These are the activations of a small neural network, seen along a few directions. Each row is one input.
In each table, some parts of the input vary, and every possible input appears once, in random order.
A made-up example of a description, with smaller parts first: one of 3 separate values, together with either a single point or one of 11 places along a line or (one of 6 places along a line, together with one of 8 places around a ring).
Shared parts are said once, and a part with two or three values counts as separate values.
In the rows, 128 means zero.

Other details of the inputs shift rows strongly along two fixed directions, in all tables alike. That doesn't count.
These rows show it; all are for the same input, with only those details redrawn:
[147 114 107  65 112  75 149 226  78 107 104  54]
[148 175 122 115  92 193 219 104 130 139 134 134]
[100  69 107 142 146  58  97 149 123  99 102 128]
[ 83  93 117 203 144 130 126  40 173 118 122 207]

Table:
row 1: [108  86 131 135 151  76  49 143 116 119 117 121]
row 2: [101 112 151 201 152 135  85  40 176 131 147 202]
row 3: [147 161 127  87 118 162 133 160 106 149 131  94]
row 4: [109  88 126 137 162  77  54 153 128 121 119 122]
row 5: [163 195 147 113 110 203 179 113 142 156 158 128]
row 6: [151 130 127  57 116  96  97 219  68 128 116  47]
row 7: [162 132 137  61 119  85 105 224  78 122 125  48]
row 8: [148 175 122 115  92 193 219 104 130 139 134 134]
row 9: [102 115 146 204 164 136  89  50 188 132 149 202]
row 10: [157 163 137  92 121 151 141 164 117 143 140  94]
row 11: [121  91 144 142 154  62  61 149 129 110 131 123]
row 12: [ 94 110 145 198 150 143  79  36 169 136 140 201]
row 13: [153 192 137 108 107 214 171 109 131 163 148 127]
- What do these inputs look like to the network? => either a single point or (one of 2 separate values, together with one of 6 places along a line)
- A walk changes only the place on the line of 6. It starts at row 6 and steps to row 1. List the rest of the walk in order. => row 12, row 7, row 2, row 11
- Which other rows does row 1 become when the choice among 2 separate values takes its other values? List them by row number. => row 13

Table:
row 14: [121  80 126 117 161  68  62 183 126 126 110 103]
row 15: [136 114 111 123 126 107 150 156 141 108 122 107]
row 16: [102 120 149 175 145 145  80  66 154 145 140 190]
row 17: [112 136 125 165 147 135 113  92 146 124 141 160]
row 18: [126 158 144 160 112 186 185  56 156 141 142 190]
row 19: [128 127 138 122 128 118 132 135 120 126 124 134]
row 20: [159 126 126  79 104  88 146 193  90 107 118  59]
row 21: [163 182 119  80 102 150 199 178  99 123 141  81]
row 22: [117  75 135 129 144  59  83 150 116 114 109 118]
row 23: [122 122 119 130 133 108 158 143 125 121 129 139]
row 24: [128 126 121 119 136 103 144 159 115 124 125 125]
row 25: [160 165 132  91 118 165 134 162 126 143 141  82]
row 26: [115 134 139 159 135 141  98  86 144 125 140 157]
row 27: [125 125 132 128 132 108 102 136 121 112 129 121]
row 28: [165 150 131  70 119 138 155 195 111 143 123  75]
row 29: [116  88 135 116 150  62  57 176 104 118 115 111]
row 30: [152 186 151 140  98 213 169  57 146 152 155 147]
row 31: [ 84 113 131 204 167 133  61  52 169 130 149 196]
row 32: [166 178 120  68 109 136 176 198  88 122 137  65]
row 33: [141 147 137 107 119 132 100 154 109 128 140 100]
row 34: [121 122 140 161 129 133 110  76 146 124 134 150]
row 35: [159 172 142 119  82 193 228  89 135 147 143 144]
row 36: [130 130 125 117 139 108 133 158 114 129 127 123]
row 37: [137 126 129 106 110 108 166 163 110 117 122 115]
row 38: [129 101 136 129 124  95 131 133 122 122 117 126]
row 39: [129 107 126 126 144 109 122 147 141 130 116 125]
row 40: [109  93 123 131 163  65  75 165 114 119 119 127]
row 41: [107 123 114 171 137 120 147  94 151 109 138 165]
row 42: [133 167 137 160 127 209 152  57 178 150 152 165]
row 43: [147 127 143 102 118 118 128 148 109 136 124 106]
row 44: [105  65 142 145 158  61  29 136 123 126 118 132]
row 45: [112  66 114 133 152  58 108 168 140 108 106 123]
row 46: [131  93 129 103 153  83  64 193 120 134 117  91]
row 47: [137 169 153 159 110 206 139  42 156 153 158 163]
row 48: [141 152  85  47  92 182 181 183  81 148  93  59]
row 49: [119  70 117 129 131  40  98 164 115  88 111 100]
row 50: [ 95  69 120 158 154  43  70 139 129  86 111 135]
row 51: [167 194 128  75 107 165 165 177  96 139 149  76]
row 52: [101  61 110 159 165  50  73 146 151  94 107 127]
row 53: [161 156 136  95  99 140 164 145 108 124 132  87]
row 54: [121 118 149 153 133 138 103  81 143 144 134 160]
row 55: [138 136 123 112 107 113 164 153 115 104 129 107]
row 56: [181 192 133  53  84 156 194 196  83 124 135  55]
row 57: [ 83 105 135 199 170 126  75  56 167 139 140 210]
row 58: [148 135 120 108 126 125 142 162 131 121 124  92]
row 59: [106 113 128 183 154 142 102  66 181 126 133 173]
row 60: [ 91  86  93 134 117 133 103  96 103 132  89 136]
row 61: [140 195 146 136 117 219 166  79 144 172 162 167]
row 62: [117 109 127 161 143 131 140  98 166 132 122 165]
row 63: [ 78 105  93 145 119 160 116  76 116 133  99 164]
row 64: [114 183  91 106  92 233 201  88 106 161 121 140]
row 65: [128 166 150 156 117 196 163  55 153 152 147 186]
- What do these inputs look like to the network? => one of 4 places along a line, together with either a single point or (one of 2 separate values, together with one of 6 places along a line)
- Changing only the place on the line of 4 turns row 55 into row 15. The same change can be made to row 63. Which row results? => row 48
- Changing only the place on the line of 4 turns row 36 into row 22. The same change can be made to row 21. Which row results? => row 20
- Which other rows does row 65 become when the place on the line of 6 takes its other values? List them by row number. => row 16, row 18, row 19, row 29, row 37
- A walk changes only the place on the line of 4. It starts at row 34 and steps to row 27. List the rest of the walk in order. => row 17, row 59
- Which other rows does row 35 become when the choice among 2 separate values takes its other values? List them by row number. => row 49
